Each row below holds a small network's activations on one input, seen along a few directions.
In each table, some parts of the input vary, and every possible input appears once, in random order.
Descriptions start from the smaller parts, as in this example, which fits no table here: one of 5 places around a ring, together with either a single point or one of 11 places around a ring or (one of 3 separate values, together with one of 6 places along a line).
Shared parts are said once, and a part with two or three values counts as separate values.
In the rows, zero is written as 128.

Other details of the inputs vary at random and push rows far along three fixed directions, the same in every table; ignore that.

A family of inputs:
r1: [147 139 131 182 151 143 117 182 120 178 149]
r2: [ 76 123 137 111 118 118 130 100 159 107 141]
r3: [174  88 123 101 105 151 142 112 129  90  92]
r4: [130 119 137 102 110 129 148 110 135  93 119]
r5: [206  76  97  84 122 182 101 108 123 113  56]
r6: [129 148 155  95 131 114 127 126 109 121 124]
r7: [208  90 106  86 116 174 112 116 107 120  60]
r8: [ 69  90 124 109 110 130 122  81 168 113 126]
r9: [109 171 158 101 118  95 160 120 108  88 126]
r10: [119 158 128 194 132 109 158 158 125 152 150]
r11: [193 102 107  95 117 146 130 119 133  94  86]
r12: [ 31  87 133 113  98 136 111  83 160 141 139]
r13: [171 129 122  89 144 135 124 126 116 121  96]
r14: [193 101 124  76 137 153 113 130 126 104  98]
r15: [ 85  76 125 108 105 154 113  95 161 122 126]
r16: [ 81 179 125 228 151  82 140 154  85 160 191]
r17: [137 213 134 180 163  90 163 190 106 179 173]
r18: [131 141 122 189 148 124 138 155 132 137 128]
r19: [180 144 120 182 145 125 155 164 129 119 125]
r20: [150 101 117  89 129 151 111 115 118 141  93]
r21: [129 214 172  91 143  65 159 135 104  94 148]
r22: [133 210 145 182 165  88 158 196 105 175 179]
r23: [155 144 121  68 119 121 139 102 132  97 110]
r24: [173  96 107 181 139 155 124 147 133 134  94]
r25: [117 129 141  86 131 118 122 115 117 134 119]
r26: [132 127 124  97  98 117 143 111 122 120 113]
r27: [162  88  96 204 140 165 106 153 101 144 147]
r28: [ 83 158 130 113 108  80 146 103 128 131 134]
r29: [ 35  89 101 119 107 137  98  77 183 181 155]
r30: [172  83  86 180 130 171 110 158 147 165 115]
r31: [ 30 116 139 119 119 113 105  89 162 134 146]
r32: [135 215 163  90 138  67 173 149 109 108 168]
r33: [192 157 155  72 105 118 179 128  87  55  92]
r34: [ 69  80 129 112 121 148  81  91 161 141 124]
r35: [160 104 120 191 151 172  93 176 123 168 118]
r36: [169  86  92 205 150 165 101 150 108 136 138]
r37: [132 158 131  86 109 113 149 112 115 127 125]
r38: [170 120 136 102 114 138 147 123 103  84  83]
r39: [130 150 128 190 155 129 125 171 145 143 155]
r40: [171 157 160  83 115 124 146 141  97  89 117]
r41: [169  82 104 180 129 166 119 146 124 145  91]
r42: [159  90 110 180 159 175  84 165 153 171 132]
r43: [194  67 127  85 112 190  99 126 131 100  89]
r44: [ 53 109 114 108 123 123 109  98 169 173 160]
r45: [ 20  88 134 117 107 132  94  81 160 149 138]
r46: [ 34 103 125 113 136 113  92  91 165 172 149]
r47: [124 184 138  84 141  85 154 121 131 114 148]
r48: [ 33  85 113 136 115 116  94  63 130 131 153]
r49: [104 120 124 194 137 151 113 165 137 175 150]
r50: [116 177 162  99 117  96 160 128 125  90 152]
r51: [142 132 151  66 114 125 129 115 128 101 130]
r52: [135 191 137  99 119  68 169 119 113  93 123]
r53: [113 114 107 213 136 139 114 148  93 162 164]
r54: [158 158 130 186 156 128 142 175 119 125 126]
r55: [117 187 164  94 129  86 149 124 131  89 157]
Description of these inputs: one of 5 places around a ring, together with either a single point or one of 10 places around a ring.
Changing only the place on the ring of 5 turns r42 into r1. The same change can be made to r55. Which row results?
Answer: r40
Changing only the place on the ring of 5 turns r15 into r9. The same change can be made to r51. Which row results?
Answer: r6
A walk changes only the place on the ring of 10. It starts at r5 and steps to r52. List the rest of the walk in order.
Answer: r24, r18, r54, r31, r34, r21, r46, r13
Which other rows does r13 become when the place on the ring of 5 takes its other values? List them by row number.
Answer: r17, r20, r44, r47

A family of inputs:
r56: [ 83  79 122  82 116 149  91  91 156 138 126]
r57: [139 141 158  76 102 106 155  95  98  52 114]
r58: [ 88  96 101 174 130 143 102 122 144 178 138]
r59: [123 170 135 216 147 108 148 172 111 136 166]
r60: [174  89 106 137 123 166 119 134 139 130  94]
r61: [111  96 134  72 106 141 116  93 158 114 108]
r62: [187  88 102 173 158 188  88 175 132 168 111]
r63: [192 134 137 139 128 135 149 150  90  78 111]
r64: [162 122 134  79 123 138 127 118  99 105 106]
r65: [127 116 139  50 110 127 121  90 109  96 107]
r66: [ 80 223 151 133 129  47 187 130 131 116 176]
r67: [102  71 108 150 131 165  90 123 177 170 120]
r68: [ 31 176 139 126 119  61 151  96 134 140 176]
r69: [ 72 133 122 180 143 121 107 141 135 191 168]
r70: [ 66  93 115 121 112 128 106  81 147 151 130]
r71: [181 158 150  71 129 122 142 136 104  91 113]
r72: [194 183 117 200 159 119 162 197 114 138 135]
r73: [193 136 132 125 139 141 141 159 128 114 107]
What is each input in this table made of?
Answer: one of 3 separate values, together with either a single point or one of 5 places around a ring
Changing only the choice among 3 separate values turns r71 into r56. The same change can be made to r69. Which row results?
Answer: r64
Which other rows does r58 become when the choice among 3 separate values takes its other values? List them by row number.
Answer: r68, r70
